These are the activations of a small neural network, seen along a few directions. Each row is one input.
Each table varies a few parts of the input and shows all the possible inputs, shuffled.
A made-up example of a description, with smaller parts first: ring(8) and (point or ring(9) or (values(2) and line(6))).
Shared parts are said once, and a part with two or three values counts as separate values.

Other details of the inputs shift rows strongly along two fixed directions, in all tables alike. That doesn't count.

A family of inputs:
x1: [ -7  -5 -11   0   0   0  -8   5   1   0  -5   4]
x2: [ -9   8 -10   1   1  -4  -3  -4   5   6   1   0]
x3: [ -6  -4 -13   6  -7  -4  -5   2   2  -4   0   3]
x4: [ 28 -11  23  -9  -5   5   2   0 -13  -7   9  -1]
x5: [ 26  -8  22 -10 -10   3   2  -4 -13  -9  11   0]
x6: [ -5   2 -12   1   4  -3  -7   0   4   7  -2   2]
x7: [ 24   4  29 -19  -1   0   4  -8  -9  -1  13  -5]
x8: [-33  15  40  31  11  27  59  12   9 -20 -46 -14]
x9: [-9  4 -8 -3  7 -4 -5  1  5  9 -1 -1]
x10: [ -9  -3 -11  -1  -5  -3  -9   1   1  -2  -4   5]
x11: [ -4  -7 -14   6  -3  -2  -7   5   2  -1  -1   3]
x12: [ 27   5  22  -8   2   0   9 -12  -6   1  17  -8]
x13: [-10   2  -9  -4   5  -3  -6   3   4   7  -3   1]
x14: [ -6   4 -11   1   6  -3  -6   0   5   9   1   0]
x15: [ -5  -4 -14   4   0  -2  -8   4   1   1   0   4]
x16: [ -8  -1 -12   5  -5  -3  -5   0   2  -3   0   4]
x17: [ -8   5 -11   1   0  -3  -4  -3   4   4  -1   2]
x18: [ -8  -3 -12   3  -6  -2  -7   0   2  -2  -2   5]
x19: [ 28  -8  24 -11  -4   6   2  -1 -11  -6   8  -1]
x20: [ -4   5 -13   7   9  -5   0  -3   7  10   5  -3]
Each input here is: values(2) and (point or line(4) or line(5)).
- Changing only the values(2) part turns x19 into x18. The same change can be made to x11. Which row results? => x3
- Change only the values(2) part in x6. List by row number the other rows that result. => x17

A family of inputs:
x21: [-10   1 -13  -8   3  -5 -13   1   3  10   0   3]
x22: [-8  4 -7 -5  1 -4 -7 -2  2  6  0  2]
x23: [-5 -5 -8 -3 -4 -2 -9  4  0 -2 -1  5]
x24: [ -2  -1 -11  -2   2  -3 -10  -1   2   6   3   2]
x25: [ 2  4 -5 -3  5 -7 -3 -4  3  8  9 -3]
x26: [ -9   6  10   8   7   7  16   4   5  -1 -15  -4]
x27: [-3 -3 -3 -1 -6 -1 -4  1 -1 -4 -1  3]
x28: [ 0 -6 -8  2 -3 -2 -6  3 -1 -2  0  3]
x29: [ 1 -4 -3  4 -5  1  0  1 -2 -5 -1  1]
x30: [-7  1 -6 -3 -2 -3 -7  0  1  0 -2  4]
x31: [ -7   2  15  18   5  13  25   7   2 -10 -16  -6]
x32: [ -8   3  27  26   3  19  39   7   1 -17 -24  -9]
x33: [ 0  2 -8 -1  1 -3 -5 -3  1  4  4  1]
x34: [ 59 -12  46 -25  -8   4   2  -9 -23  -8  27  -4]
x35: [ 2 -1 -5  5 -2 -1 -1 -1  0  0  4  0]
x36: [ -9  -1 -12  -6   0  -5 -12   3   1   3  -2   5]
x37: [ 3  6  1  0  4 -4  4 -6  3  4  8 -4]
x38: [  0   4 -10  -5   1  -6  -9  -5   2   7   5   2]
- Changing only one part turns x37 into x25. The same change can be made to x35. Which row results? => x31
- Describe the family of inputs behind these rows. => values(2) and (point or ring(8))
- A walk changes only the ring(8) part. It starts at x30 and steps to x27. List the rest of the walk in order. => x29, x32, x35, x33, x38, x22
